These are the activations of a small neural network, seen along a few directions. Each row is one input.
In each table, some parts of the input vary, and every possible input appears once, in random order.
A made-up example of a description, with smaller parts first: one of 6 places along a line, together with either a single point or one of 11 places around a ring or (one of 2 separate values, together with one of 8 places around a ring).
Shared parts are said once, and a part with two or three values counts as separate values.
In the rows, 128 means zero.

Other details of the inputs shift rows strongly along two fixed directions, in all tables alike. That doesn't count.

Rows:
x1: [127 129 123 123 131 127 109 130 121 123 121 130 132 143 132 138]
x2: [123 132 121 124 127 122 111 124 127 117 117 133 119 137 131 132]
x3: [122 140 124 128 129 122 113 129 127 118 116 135 124 126 133 138]
x4: [122 121 121 121 142 143 110 131 123 141 129 142 128 139 142 135]
x5: [124 132 120 124 125 122 111 123 126 118 117 134 120 136 131 133]
x6: [125 135 127 126 131 132 110 133 119 127 120 127 132 134 138 142]
x7: [191  95 116 131 109 122 191 188 216 210  89 110 142 123 146 113]
x8: [124 135 128 126 132 129 111 134 121 124 120 132 138 133 137 142]
x9: [201 104 118 135  95 108 196 190 219 198  79  91 145 122 137 115]
x10: [120 126 126 124 144 141 111 133 125 140 129 148 135 133 143 137]
x11: [122 141 125 127 129 124 112 128 128 118 116 136 124 127 134 136]
x12: [129 125 149 141 120 134 169 100 108 120 180 102 133 108  93  82]
x13: [125 134 120 125 123 126 112 123 125 120 118 132 118 133 135 135]
x14: [122 131 119 124 125 122 113 124 126 116 117 132 119 135 131 136]
x15: [130 106 151 135 142 141 174 115 111 138 185 108 144 117  98  94]
x16: [119 123 124 123 143 139 110 132 127 139 130 148 134 138 139 137]
x17: [125 129 150 143 121 133 171 105 111 117 179 107 140 101  95  88]
x18: [124 131 120 124 123 123 112 123 127 117 118 135 120 136 133 134]
x19: [121 136 124 127 128 121 112 127 129 116 117 137 123 133 130 134]
x20: [122 140 124 127 124 125 113 127 127 118 118 139 125 126 136 137]
x21: [121 136 123 128 128 120 113 128 128 115 117 136 123 132 129 136]
x22: [123 122 131 120 142 138 121 132 118 134 124 139 125 133 141 151]
x23: [126 131 152 143 122 132 169 104 111 119 179 109 140 102  94  85]
x24: [120 134 123 127 126 121 114 128 128 114 117 137 123 131 131 138]
x25: [124 133 119 125 124 127 113 123 125 118 117 130 118 132 134 137]
x26: [122 120 129 122 149 133 115 135 124 133 127 142 133 138 136 147]
x27: [124 118 127 116 142 137 120 130 118 133 125 138 124 139 139 149]
x28: [125 127 151 143 122 129 168 104 111 116 180 110 139 108  90  84]
x29: [122 123 130 123 149 135 116 136 122 134 127 141 134 132 140 148]
x30: [123 133 120 125 126 125 113 124 124 118 116 128 117 131 133 137]
x31: [123 140 125 127 126 123 112 127 127 119 117 138 125 127 134 136]
x32: [124 140 124 128 124 127 112 125 125 122 117 133 120 128 136 137]
x33: [125 128 124 122 131 128 110 131 121 123 121 129 133 143 135 139]
x34: [125 135 120 125 125 125 111 123 124 120 116 131 118 133 134 134]
x35: [124 123 129 123 148 139 115 136 119 136 127 137 129 133 141 148]
x36: [120 124 129 122 144 139 112 133 124 139 128 147 134 132 142 140]
x37: [121 134 122 127 125 123 114 127 129 114 118 137 123 131 131 138]
x38: [121 140 125 128 129 122 113 129 127 118 116 135 124 125 133 138]
x39: [122 131 121 125 127 121 112 125 126 116 116 132 119 135 130 135]
x40: [123 138 123 128 123 128 113 126 125 120 117 132 119 127 136 139]
x41: [122 123 128 122 142 143 111 134 122 141 128 143 128 133 143 139]
x42: [126 110 153 137 138 144 169 114 115 142 185 118 148 114 100  89]
x43: [122 138 123 128 125 127 114 127 125 120 117 131 119 126 135 140]
x44: [130 105 153 132 137 140 179 111 109 135 183 111 141 118  98  97]
x45: [121 139 124 127 126 124 114 128 127 117 117 136 124 125 134 139]
x46: [122 138 122 128 124 128 114 126 125 120 117 132 119 126 136 140]
x47: [124 132 121 124 124 123 111 123 127 118 118 135 120 137 132 133]
x48: [126 137 127 127 133 128 110 133 122 124 120 133 137 133 135 141]
x49: [123 132 120 125 127 121 112 125 126 117 117 132 119 135 130 134]
x50: [189 106 113 133  95  98 189 184 223 181  72 104 133 123 135 118]
x51: [124 135 121 124 127 125 111 123 125 120 116 130 117 133 133 134]
x52: [121 134 123 127 124 123 114 126 129 115 118 138 123 132 131 137]
x53: [127 124 148 142 123 132 170 103 108 120 176  99 133 107  92  84]
x54: [127 130 152 144 123 134 170 104 110 122 178 101 134 103  94  84]
x55: [122 136 124 127 125 122 112 126 129 117 118 139 123 133 131 135]
x56: [128 123 147 141 120 133 172 102 109 120 178  99 133 107  92  84]
x57: [196  88 116 126 107 119 196 188 220 211  87 105 140 127 142 112]
x58: [122 139 123 128 126 126 113 127 125 120 116 130 118 126 135 139]
x59: [120 135 124 128 128 120 113 129 128 115 116 136 123 131 129 137]
x60: [125 126 151 143 120 131 170 103 112 116 182 110 139 108  91  84]
x61: [121 118 124 118 142 138 111 131 124 139 129 143 129 141 139 137]
x62: [124 134 120 125 127 124 112 124 124 119 116 129 117 132 132 135]
x63: [128 131 123 124 131 131 109 130 119 125 120 127 130 139 134 139]
x64: [126 130 124 123 130 131 110 131 119 125 120 126 131 140 137 140]
x65: [126 121 147 141 122 129 170 103 111 117 177 102 134 110  91  84]
x66: [121 119 131 119 144 133 121 131 122 131 125 144 129 138 136 150]
x67: [123 131 120 124 123 124 113 123 127 116 118 134 119 136 132 135]
x68: [124 140 123 128 125 126 112 126 124 122 117 133 120 128 135 137]
x69: [125 132 126 126 132 126 110 133 123 122 121 133 136 139 131 140]
x70: [125 119 126 119 147 138 115 134 119 135 127 136 127 138 139 146]
x71: [124 133 120 125 123 127 113 123 124 119 117 131 117 132 134 137]
x72: [123 139 123 128 123 128 112 126 125 122 118 134 120 128 136 137]
x73: [121 139 124 128 128 123 114 129 127 117 116 135 124 125 134 139]
x74: [126 130 150 145 124 133 169 105 108 121 178 101 134 102  93  87]
x75: [126 129 151 145 123 133 170 106 109 122 177 101 134 101  93  87]
x76: [122 122 132 120 144 135 122 132 120 132 124 144 130 132 140 151]
x77: [123 131 119 124 124 123 113 123 127 116 118 133 119 135 132 136]
x78: [121 120 121 120 142 140 110 130 125 140 130 144 130 142 140 135]
x79: [122 139 124 127 124 125 114 127 127 117 118 137 124 126 135 139]
x80: [199  98 118 133  96 103 198 193 224 195  78  96 150 128 135 115]
Each input here is: one of 5 places around a ring, together with either one of 2 separate values or one of 4 places along a line or one of 10 places around a ring.
Q: The inputs of x7 and x10 match in every part but the place on the ring of 5. If x41 is changed in the same way as x7 into x10, which row does it become?
A: x36
Q: The inputs of x62 and x49 match in every part but the place on the ring of 5. If x53 is changed in the same way as x62 into x49, which row does it become?
A: x39
Q: Change only the place on the ring of 5 in x29. List by row number the other rows that result.
A: x15, x26, x35, x70
Q: Start at x45 and move only the place on the ring of 10, one step at a time. The first step leads to x73. Which rows follow, in order?
A: x38, x3, x11, x31, x23, x20, x79, x17
Q: Change only the place on the ring of 5 in x12. List by row number the other rows that result.
A: x23, x32, x47, x55

Rows:
x81: [126 119 148 131 145 139 150 128 114 135 158 125 149 119 117 123]
x82: [127 128 131 127 143 138 116 142 126 142 127 137 143 132 141 141]
x83: [123 134 127 128 130 123 124 130 132 122 119 136 123 122 132 135]
x84: [127 134 125 128 122 120 120 133 131 119 118 130 131 133 129 134]
x85: [128 128 131 125 143 140 117 141 121 142 126 134 140 131 143 144]
x86: [128 116 137 129 129 132 147 114 115 127 152 116 126 127 112 112]
x87: [126 120 137 130 129 137 149 115 118 129 154 123 124 119 116 112]
x88: [128 125 124 125 128 120 120 130 129 118 118 127 127 137 129 139]
x89: [128 132 125 127 123 122 122 130 126 120 116 122 125 132 131 140]
x90: [127 124 121 121 129 133 117 127 127 134 121 133 120 137 138 131]
x91: [129 127 123 125 126 123 119 130 126 121 117 123 123 137 131 140]
x92: [127 137 139 137 124 131 143 117 119 125 148 115 131 110 115 109]
x93: [127 119 123 120 132 124 122 127 129 126 120 134 123 139 131 137]
x94: [129 131 121 127 125 126 113 131 129 123 119 127 129 137 132 132]
x95: [130 130 120 125 125 127 114 130 127 124 117 122 125 137 134 135]
x96: [124 135 126 128 129 127 122 130 129 125 118 132 119 122 134 137]
x97: [124 138 125 130 127 128 115 130 132 129 120 136 125 122 135 129]
x98: [126 127 121 125 128 133 116 127 132 134 125 140 123 131 138 130]
x99: [129 135 122 126 122 125 117 130 126 123 116 122 128 131 133 135]
x100: [122 125 138 135 130 131 150 117 122 123 151 125 129 114 113 112]
x101: [127 135 141 137 125 129 148 117 118 121 148 116 128 111 113 114]
x102: [129 120 135 129 129 135 143 114 115 130 152 115 129 127 115 106]
x103: [125 123 123 122 132 129 125 127 132 128 124 141 121 131 134 136]
x104: [126 124 121 124 129 132 116 127 131 134 123 137 124 137 137 129]
x105: [123 121 136 132 129 134 146 115 124 129 156 130 131 120 114 108]
x106: [124 119 137 130 129 133 145 115 122 128 155 126 131 126 113 107]
x107: [127 121 123 120 130 131 121 127 127 131 121 133 118 137 135 137]
x108: [127 124 137 134 125 126 143 119 120 118 151 116 136 126 108 109]
x109: [202 108 120 140  87 102 208 188 231 199  81  94 142 109 131 100]
x110: [121 127 137 136 129 131 146 118 124 126 153 127 132 115 113 108]
x111: [126 120 124 120 131 128 123 127 131 128 122 137 122 136 133 135]
x112: [131 126 119 122 129 128 115 129 125 128 119 124 123 140 133 133]
x113: [129 118 136 130 131 126 147 116 117 121 151 115 132 128 108 112]
x114: [128 124 121 124 130 130 115 128 130 132 121 133 125 140 134 129]
x115: [130 127 119 124 129 127 113 130 128 128 120 128 127 141 132 130]
x116: [127 127 120 123 129 134 118 127 128 134 123 137 120 131 139 132]
x117: [128 136 123 128 121 125 115 131 129 122 118 127 131 132 132 132]
x118: [129 140 125 129 121 126 118 130 128 124 116 126 127 126 134 135]
x119: [128 124 134 124 144 138 122 141 121 139 126 134 137 131 139 149]
x120: [128 131 125 127 124 118 123 130 128 117 116 128 129 132 130 138]
x121: [129 137 127 129 123 123 123 129 128 120 115 126 124 127 132 140]
x122: [125 138 124 128 127 129 117 129 129 129 119 131 122 121 136 133]
x123: [127 132 141 137 123 124 149 118 119 115 147 118 135 115 111 114]
x124: [124 133 122 128 128 132 118 129 129 131 120 134 121 125 137 133]
x125: [125 125 133 126 145 134 121 142 128 140 128 139 144 132 137 144]
x126: [124 130 124 128 130 130 123 129 129 128 120 134 118 125 134 137]
x127: [123 129 136 138 127 135 142 117 122 130 153 124 131 113 116 105]
x128: [127 121 135 131 129 128 143 118 119 123 153 117 134 130 108 108]
x129: [126 137 128 129 127 120 124 130 132 120 117 134 125 123 131 137]
x130: [128 141 126 130 120 125 116 131 130 123 117 131 131 126 132 132]
x131: [130 123 121 122 130 125 119 129 124 125 119 125 121 140 130 139]
x132: [126 122 123 122 131 125 119 128 132 128 122 135 126 141 130 132]
x133: [125 139 128 130 125 121 120 132 133 122 118 136 128 124 131 132]
x134: [127 139 127 130 122 120 121 132 132 120 117 134 131 128 130 134]
x135: [122 136 127 129 129 123 120 132 134 125 121 138 125 123 132 131]
Q: The inputs of x87 and x105 match in every part but one. If x96 is changed in the same way as x87 into x105, which row does it become?
A: x135
Q: Describe the family of inputs behind these rows.
A: one of 5 places around a ring, together with either a single point or one of 10 places around a ring
Q: Start at x122 and move only the place on the ring of 10, one step at a time. The first step leads to x92. Which rows follow, in order?
A: x118, x99, x95, x112, x102, x90, x116, x124
Q: List by row number the other rows that have the place on the ring of 5 in common with x115.
A: x82, x94, x97, x98, x104, x109, x114, x117, x127, x130

Rows:
x136: [125 112 132 126 139 134 144 119 129 131 157 139 137 129 116 112]
x137: [ 47 154 129 116 170 156  13  75  18  56 164 172 125 166 136 164]
x138: [130 118 109 120 130 130 108 138 146 148 106 144 130 148 147 132]
x139: [130 110 126 114 141 124 123 149 138 139 105 137 127 147 142 159]
x140: [131 138 115 124 120 120 114 138 149 132  96 141 115 134 139 136]
x141: [124 131 131 135 118 132 148 114 123 122 146 124 121 115 118 111]
x142: [136 129 139 132 118 122 147 120 124 120 138 112 137 119 114 117]
x143: [139 114 121 120 140 134 118 145 133 149 105 128 121 149 145 158]
x144: [133 127 132 135 123 123 142 126 125 121 140 107 134 119 110 114]
x145: [129 143 132 133 141 140 115 159 144 152 107 157 141 109 158 150]
x146: [135 114 120 119 135 123 116 149 145 133 109 143 137 153 138 153]
x147: [123 130 130 135 119 129 145 116 122 124 147 123 121 113 117 110]
x148: [137 134 115 123 119 118 120 141 139 123  96 127 125 137 143 151]
x149: [124 131 138 134 117 129 142 111 123 122 146 127 124 114 115 110]
x150: [131 135 112 128 121 119 110 139 151 131 101 137 113 131 142 137]
x151: [136 132 139 134 121 119 146 122 123 122 138 113 137 122 111 114]
x152: [136 133 113 124 120 116 117 143 138 125  97 126 124 135 141 150]
x153: [121 130 130 137 122 130 137 116 125 122 147 121 121 114 112 107]
x154: [123 129 136 135 118 130 144 111 124 121 146 124 122 113 118 112]
x155: [128 109 120 111 144 127 123 142 143 144 106 149 118 137 148 148]
x156: [137 115 135 125 126 142 138 128 116 140 150 109 136 137 122 115]
x157: [122 134 136 136 124 126 137 114 125 121 147 125 123 117 115 104]
x158: [135 128 137 134 119 123 149 121 125 119 138 110 135 119 116 119]
x159: [132 127 134 134 123 125 148 124 125 119 137 106 135 121 113 116]
x160: [134 110 132 126 144 144 147 118 120 148 148 124 121 124 124 117]
x161: [134 134 137 133 123 122 146 124 124 121 137 112 136 124 109 111]
x162: [134 132 138 135 125 119 142 124 125 119 140 111 135 123 113 111]
x163: [137 134 115 126 125 113 110 144 143 125  98 125 125 136 139 144]
x164: [122 143 152 140 144 140 143 140 120 143 152 125 161 103 127 132]
x165: [138 120 110 111 129 138 109 137 140 152 108 136 119 143 153 136]
x166: [120 130 132 136 122 132 142 113 124 120 145 120 122 115 115 109]
x167: [133 137 117 126 117 117 113 136 148 132  98 143 115 132 141 139]
Q: Describe the family of inputs behind these rows.
A: one of 2 separate values, together with either a single point or one of 5 places around a ring or one of 10 places around a ring
Q: The inputs of x137 and x138 match in every part but the choice among 2 separate values. If x162 is changed in the same way as x137 into x138, which row does it become?
A: x157
Q: Change only the place on the ring of 5 in x146. List by row number the other rows that result.
A: x137, x139, x143, x156
Q: Change only the place on the ring of 10 in x151. List by row number the other rows that result.
A: x142, x144, x148, x152, x158, x159, x161, x162, x163
